These are the activations of a small neural network, seen along a few directions. Each row is one input.
In each table, some parts of the input vary, and every possible input appears once, in random order.
A made-up example of a description, with smaller parts first: line(6) and (point or line(9) or (values(3) and ring(8))).
Shared parts are said once, and a part with two or three values counts as separate values.

Other details of the inputs shift rows strongly along three fixed directions, in all tables alike. That doesn't count.

Rows:
x1: 35,-37,-10,33,15,-29,-124,22,31,-19,40,13
x2: 16,-17,-70,45,70,-15,25,-20,-31,23,26,-67
x3: 103,13,3,0,51,30,-88,-12,20,2,5,10
x4: 6,20,-76,45,76,-34,11,22,-11,14,-9,-53
x5: 32,-8,-11,41,51,13,-79,2,-1,-37,27,-4
x6: 90,6,-59,-24,21,8,-36,2,39,-30,30,-37
x7: -14,-87,58,-92,-81,-73,-16,10,-3,-54,42,42
x8: -39,47,14,-31,-36,7,100,-3,-8,-4,-17,-15
x9: -60,16,-13,-38,-30,8,75,-2,-36,34,-24,-2
x10: 6,24,53,51,-10,68,-57,-12,33,47,-38,83
x11: 1,28,44,54,25,85,-8,-53,-23,75,-50,61
x12: -30,69,-13,45,33,40,63,-5,-6,76,-63,3
x13: 17,22,55,23,-16,68,-58,-66,10,28,-57,69
x14: 0,-55,93,-37,-48,6,-28,-28,2,-1,-14,66
x15: 6,20,-99,37,42,-2,6,-16,-27,16,15,-66
x16: -6,23,66,52,41,68,17,-30,-9,56,-11,17
x17: 29,-41,-49,23,-12,-29,-97,20,61,-43,55,-10
x18: -57,30,7,-20,-39,30,89,14,-11,23,8,-25
x19: -19,30,87,-21,-24,18,10,-11,-15,5,-25,47
x20: -41,46,19,-35,-30,7,79,15,-32,3,-33,-23
x21: -23,-29,52,-31,-72,35,-45,-10,2,5,1,78
x22: 25,64,-50,43,61,3,7,-24,-10,-21,-13,-48
x23: -16,35,17,63,46,32,77,-4,-14,99,-34,-8
x24: 25,-43,-51,13,3,-33,-93,16,66,-60,38,0
x25: -34,-27,59,-15,-14,-10,32,23,8,34,-12,40
x26: -22,-1,94,-14,-56,64,-55,-1,16,-4,-2,86
x27: 22,-5,-9,30,61,6,-82,-7,6,-39,19,-6
x28: 28,-49,-41,9,2,4,-105,-36,46,-55,34,16
x29: 111,-28,14,-8,50,13,-85,-10,34,-16,29,8
x30: -11,-8,103,-38,-46,15,-43,2,-1,-22,-15,57
x31: -52,-67,-28,-77,-44,-71,105,51,-56,-12,44,-43
x32: -54,31,-4,-12,-41,-4,71,40,-15,58,-13,-9
x33: -12,6,101,-15,-14,16,29,-19,-5,5,-15,46
x34: 18,16,-103,10,29,-71,16,38,-5,-33,-2,-85
x35: -17,-77,76,-89,-68,-60,-16,42,1,-77,42,14
x36: 57,-8,-10,38,8,25,-103,-74,50,-37,1,40
x37: 43,11,-54,46,26,-11,-35,-9,45,-24,-15,-27
x38: -54,-22,-14,-54,-49,-66,75,84,-34,7,16,-20
x39: -54,-20,-34,-52,-73,-45,89,69,2,-6,21,-23
x40: -19,18,33,-19,-60,-6,34,3,33,9,-25,39
x41: 30,56,-65,55,52,-21,5,-8,8,8,-29,-34
x42: 32,-13,9,38,38,14,-114,-6,12,-30,41,3
x43: 6,5,118,49,40,92,-51,-54,24,35,-31,86
x44: -36,5,37,-19,-49,44,33,9,10,-6,6,26
x45: 40,-5,-49,27,42,-56,-47,21,5,-29,-4,-39
x46: 8,16,-123,43,47,6,56,-19,-18,4,7,-75
x47: -12,-75,60,-77,-76,-94,-14,51,21,-50,37,38
x48: 21,-24,-30,7,4,-14,-110,15,21,-65,65,-21
x49: -52,-58,-3,-85,-76,-62,17,45,-40,-13,51,-12
x50: -22,-71,18,-98,-116,-46,-23,13,19,-69,29,23
x51: -3,-14,98,-30,-55,18,-53,-41,0,9,-24,98
x52: -56,-5,-33,-41,-60,-3,89,7,-22,26,16,-30
x53: 18,-15,-45,16,28,2,-64,-6,39,-69,40,-25
x54: 41,88,-5,-9,29,69,72,-12,-16,78,-51,-14
x55: 5,-4,-65,2,37,-26,-45,18,4,-65,38,-50
x56: 3,42,25,51,48,19,84,-14,-13,73,-70,-9
x57: -51,-54,-19,-60,-41,-88,105,89,-30,-5,36,-40
x58: -4,76,11,46,39,11,70,-14,-21,71,-69,4
x59: 5,-41,-94,5,68,-58,35,1,-31,-22,33,-80
x60: -28,44,-6,31,46,46,64,-39,-45,76,-54,1
x61: -37,34,-5,-39,-41,-11,82,-15,-37,23,-31,-1
x62: 9,63,58,48,11,98,8,-60,24,28,-63,35
x63: 27,-10,-32,52,81,3,0,1,-13,-20,28,-46
x64: 19,11,-108,12,61,-55,44,-4,-54,-14,-8,-100
Each input here is: line(4) and (point or (values(3) and line(5))).
- Changing only the line(4) part turns x34 into x37. The same change can be made to x48. Which row results? => x18
- Changing only the line(4) part turns x50 into x14. The same change can be made to x28. Which row results? => x59
- A walk changes only the line(4) part. It starts at x2 and steps to x49. List the rest of the walk in order. => x15, x52
- Change only the line(5) part in x20. List by row number the other rows that result. => x22, x26, x48, x55

Rows:
x65: -23,-4,48,-7,-7,9,23,14,-38,40,-23,18
x66: 20,0,-60,40,15,-22,-41,-9,26,-5,-9,-20
x67: 4,56,-11,1,11,2,73,-21,-11,35,-58,-26
x68: 51,-10,44,-2,-15,42,-81,-56,24,-12,-15,73
x69: 13,26,17,73,69,27,34,-34,-23,44,-27,-2
x70: -5,-8,-82,11,-2,-18,31,-3,-15,1,5,-29
x71: 61,9,-44,29,51,5,-10,21,27,20,13,-31
x72: -6,-22,-67,9,1,-27,-42,32,18,-63,57,-46
x73: 34,21,65,9,-8,32,-88,-21,45,-28,-17,66
x74: -30,-22,40,-98,-74,-6,24,6,-12,-21,25,9
x75: -30,-57,39,-65,-40,-44,-29,44,-9,-21,32,33
x76: -42,-2,75,-25,-32,-6,61,10,-34,48,-7,26
x77: -60,60,-7,10,-16,11,92,20,-7,48,-36,-5
x78: 23,20,41,9,1,51,-44,-17,14,-28,-3,21
x79: -28,-45,-76,-43,-34,-47,1,30,-9,-45,63,-57
x80: 18,-22,-23,48,79,-10,-3,-15,5,-14,1,-31
- Describe the family of inputs behind these rows. => point or line(5) or (values(2) and ring(5))
- Change only the values(2) part in x79. List by row number the other rows that result. => x74
- Change only the values(2) part in x66. List by row number the other rows that result. => x67
- A walk changes only the line(5) part. It starts at x80 and steps to x69. List the rest of the walk in order. => x76, x65, x75
